A small network was shown many inputs. Here are its activations along a few directions, one row for each input.
Each table varies a few parts of the input and shows all the possible inputs, shuffled.
Descriptions start from the smaller parts, as in this example, which fits no table here: one of 5 places around a ring, together with either a single point or one of 9 places along a line or (one of 3 separate values, together with one of 4 places along a line).
Shared parts are said once, and a part with two or three values counts as separate values.
In the rows, 128 means zero.

Other details of the inputs shift rows strongly along two fixed directions, in all tables alike. That doesn't count.

A family of inputs:
x1: [141 118 131 168 124 105 156 130 143 174 149 135 154 118]
x2: [111  51  50 149 120 172 134  91 192 189 170  97 133 121]
x3: [157 131 185 107 103  83 159 140  81  98 103 165 172 139]
x4: [132 147 167 132 128 113 123 127  95 107 118 128 112 123]
x5: [153 149 194 114  96  57 160 145  45 103 104 159 158 145]
x6: [122  45  78 170 118 152 160  90 194 199 174 103 161 124]
x7: [128 150 123 102 154 181  86 135 154  80  98 109  97 118]
x8: [167 133 177 186  87  56 170 131  87 173 166 154 147 113]
x9: [111 128  82 122 136 168  93 122 155 118 106  95  96 122]
x10: [ 77 190 127  52 179 158  71 157 115  58  93 131 105 153]
x11: [118 213 184  95 142 101 120 152  84  91 104 154 128 136]
x12: [134 158 208 157 112  29 184 149  83 151 168 186 191 146]
x13: [113 160  93  84 168 202  68 132 170  66  84 109  92 120]
x14: [141 242 181  82 151 122  82 167  74  56  83 163  93 130]
x15: [102 151  92  79 172 201  64 132 148  64  83  89  66 117]
x16: [117  75  65  64 128 195  96 120 152  88  94 102 107 139]
x17: [132  43  68 201 101 118 170  97 167 234 168  97 145 116]
x18: [166 114 193 191  97  70 180 119  99 162 164 143 163 120]
x19: [115  81  44 138 137 176 123 111 188 171 140 104 108 118]
x20: [151 139 177 155 115  88 155 127  91 131 149 148 123 129]
x21: [ 99  68  69 141 120 139 134 113 171 175 170 118 138 142]
Each input here is: one of 3 separate values, together with either a single point or one of 6 places along a line.
Changing only the choice among 3 separate values turns x10 into x12. The same change can be made to x4. Which row results?
> x18
Which other rows does x2 become when the choice among 3 separate values takes its other values? List them by row number.
> x6, x11
List by row number the other rows that have the choice among 3 separate values in common with x2.
> x8, x14, x16, x19, x20, x21

A family of inputs:
x22: [149 201 207 157 112  55 148 146  68 139 138 165 122 123]
x23: [118  44  85 153 107 129 163  99 158 186 167 109 166 136]
x24: [163  64 150 195  78  78 185 100 120 192 171 129 166 121]
x25: [114 119  91  82 161 213  84 122 165  71  93  93 100 122]
x26: [131 144 134  93 137 147 107 139 121  89  89 128 111 129]
x27: [122 191 173 139 139  97 124 148 112 122 134 153 127 126]
x28: [139 134 141 122 118 104 131 135 104 111 112 135 139 137]
x29: [108 164  84 101 159 187  75 133 158 103 100 105  76 119]
x30: [119  56  39 179 120 167 137  90 194 209 160  80 116 110]
x31: [131 158 140 133 133 127 117 138 131 125 136 148 117 124]
x32: [117 168 155 145 149 115 126 141 129 133 139 136 130 123]
x33: [124 134 125  89 139 164  97 132 123  86  94 120 104 127]
x34: [112  27  67 151 106 144 154  91 168 182 172  99 152 136]
x35: [123 118 109 114 129 145 111 127 126 101 109 113 119 136]
x36: [156 163 207 134 107  68 153 142  65 114 121 163 135 131]
x37: [148 140 163 128 113 117 128 133 111 107 117 138 133 124]
x38: [143  42  92 171 108 136 163  96 153 183 153 100 144 122]
x39: [137 154 174 110 118  84 140 145  76 104 126 156 134 138]
x40: [135 199 196 152 131  62 142 155  97 137 136 167 144 127]
x41: [138 165 189 114 109  61 154 149  78 121 126 175 165 147]
x42: [100 132  54  85 174 223  64 128 195  93 108 101  82 122]
x43: [137  49  82 203 104 127 164  92 176 213 197 113 139 117]
x44: [128 167 139 139 139 125 123 132 119 135 127 129 108 120]
x45: [124 146 158 103 120 100 136 139  98 114 125 154 150 144]
x46: [ 92 139  57  94 165 224  57 123 180  98 102  86  62 117]
x47: [143 137 148 120 125 128 131 130 124 111 110 132 135 122]
x48: [ 93 195 124  88 183 169  80 151 150  82  99 122 101 122]
x49: [150 167 192 131 109  56 158 145  65 118 113 162 157 137]
x50: [128  35  47 142 120 194 121  91 200 154 135  76 127 117]
x51: [103 123  88  80 160 191  86 126 142  73  91  96 103 135]
x52: [105 175 144 121 159 136 103 142 132 104 128 127 108 122]
x53: [126 167 134 120 147 137 115 143 140 116 125 144 118 120]
x54: [141 169 183 109 118  70 149 155  70 110 115 168 150 138]
x55: [124 160 164  96 127  94 142 143  95 111 116 160 154 145]
x56: [120 158 127  70 156 169  92 142 123  67  74 124 101 128]
x57: [116 135 111  80 140 156  99 139 121  85 106 123 111 137]
x58: [122  20  50 159 110 163 139  85 168 171 154  76 133 131]
x59: [165  61 143 199  64  36 207 113 103 221 184 150 189 133]
x60: [128 158 137 129 146 139 119 137 138 121 135 141 116 124]
x61: [149  43 115 190  82  81 193 104 126 210 184 124 175 131]
What do these inputs look like to the network?
> one of 5 places around a ring, together with either one of 3 separate values or one of 5 places along a line
Changing only the place on the ring of 5 turns x26 into x56. The same change can be made to x29. Which row results?
> x30
List by row number the other rows that have the place on the ring of 5 in common with x34.
> x22, x24, x36, x39, x43, x52, x58
Start at x50 and move only the place on the line of 5, one step at a time. The first step leads to x26. Which rows follow, in order?
> x28, x59, x41
List by row number the other rows that have the place on the ring of 5 in common with x23.
> x25, x32, x38, x44, x51, x60, x61

A family of inputs:
x62: [169  72 131 162  88 116 160 110 140 169 155 137 149 113]
x63: [ 86 164 121  48 167 171 102 139 129  69 100 122 118 147]
x64: [156 144 139 174  84  66 151 122  75 175 123 118 101 112]
x65: [154 117 158 151 108 115 131 123 119 110 126 121 144 126]
x66: [173  86 144 184  75  44 192 125  97 188 153 163 175 131]
x67: [128 216 194 129 159 106 119 160 100  92 133 161 110 117]
x68: [120 122 125  97 145 191  89 114 142  74  92  98 110 119]
x69: [149  79 125 150 106 146 156  93 145 146 137 112 135 124]
x70: [109 146 123  73 139 133 115 146 128 103 127 146 135 140]
x71: [127 119 118 108 139 139 112 135 123  93  94 113 123 143]
x72: [118 171 148  89 135  97 119 155 105  90 117 163 149 148]
x73: [129 114 119  91 142 153 126 127 125 115  98 120 118 138]
x74: [ 89  83  55 118 125 168  96 104 128 137 152  89  78 146]
x75: [111 154 153 105 140 100 121 146 105  97 122 137 154 151]
x76: [131 230 188 128 145  89 119 161 114 123 114 156 119 120]
x77: [117 219 195 132 137  89 112 152 112 116 122 171 114 119]
x78: [116  65 122 164 104  90 175 103 128 188 173 121 182 135]
x79: [138 192 176 147 145 110 121 149 116 128 140 156 119 129]
x80: [106  28  52 140 123 181 137 101 167 156 127  77 129 119]
x81: [149 116 160 203 129  88 173 126 128 183 185 131 142 101]
x82: [109  90  48  62 155 223  82 127 170  95  93 100  91 124]
x83: [110 173  86 131 151 164 103 135 160 147 119 134 116 121]
x84: [149  44  65 160 103 164 133  89 189 149 143  98 134 120]
What do these inputs look like to the network?
> either one of 2 separate values or one of 6 places along a line or (one of 3 separate values, together with one of 5 places around a ring)
Which other rows does x70 become when the choice among 3 separate values takes its other values? List them by row number.
> x62, x82

A family of inputs:
x85: [161 121 149 160  86  99 154 120 106 151 148 157 124 125]
x86: [164 208 218 142  89  31 144 154  56 113 137 182 142 141]
x87: [130  95 108 166 128 135 125 111 170 137 152 111 148 120]
x88: [102 131  69  96 149 168 100 137 138 124 112 116  99 137]
x89: [137  28  92 134  89 110 176 105 136 171 133 117 184 143]
x90: [134 163 197 169 101  38 158 134  55 150 149 153 152 130]
x91: [176  84 183 145  73  59 191 117  68 145 123 150 181 132]
x92: [142 133 169 145 130 120 159 126 124 135 140 135 134 123]
x93: [145  51 119 146  86 102 159 108 114 142 122 107 177 141]
x94: [ 93 194 138  59 163 136  95 151  98  83 102 137 104 139]
x95: [110 136  88 112 152 155 115 135 155 141 105 122 118 123]
x96: [134 116 108 111 154 191 104 130 170  97 121 111 107 108]
x97: [149 229 231 113 138  82 137 158  60  97  99 162 126 117]
x98: [115  88  46 105 142 199  90 109 168 125 103  80  68 118]
x99: [150  76  86 171 116 145 148 103 161 193 142  99 123 104]
x100: [117  79  88 186 122 133 150  97 162 184 154  89 143 120]
x101: [113 209 170  76 160 134  73 164  95  25  99 149 100 136]
x102: [112 134 105 100 155 162 110 138 170 103 125 129 131 127]
x103: [ 73 142  79  52 196 233  65 139 188  69  95  98  97 134]
x104: [150  93  94 184 115 129 135 108 165 171 150 122 149 129]
x105: [100 145  80  95 154 175  65 136 138  88  90  95  80 129]
x106: [141  74  94 163  80  94 164 109 146 206 181 139 154 134]
x107: [140 195 236 144 115  37 153 153  48 108 143 175 147 145]
x108: [137 165 189 158 112  47 180 136  91 174 145 164 170 128]
x109: [120  56 103 194 115 137 159 102 173 185 173  91 157 127]
x110: [121  87  72 168 124 146 117 112 177 168 123  84 122 115]
x111: [144 171 177  96 139 125 107 149  90  73 118 157 109 120]
x112: [123  90  70 134 118 158 126 114 191 169 144 119 141 124]
x113: [ 92 181 151  65 166 143  99 153 103  71 111 151 111 148]
x114: [109 217 150  42 176 173  77 147  96  35  69 127  61 135]
x115: [149 111 114 146 114 154 128 114 160 141 127 129 119 110]
x116: [133 119 145 143 116  86 154 137 111 147 163 165 155 134]
x117: [108 103 107 104 149 189 105 118 144 104 127 101  93 130]
Changing only one part turns x89 into x93. The same change can be made to x116. Which row results?
> x101
What do these inputs look like to the network?
> one of 3 separate values, together with either a single point or (one of 2 separate values, together with one of 5 places around a ring)
Which other rows does x92 become when the choice among 2 separate values takes its other values? List them by row number.
> x117
Start at x107 and move only the place on the ring of 5, one step at a time. The first step leads to x101. Which rows follow, in order?
> x86, x105, x90
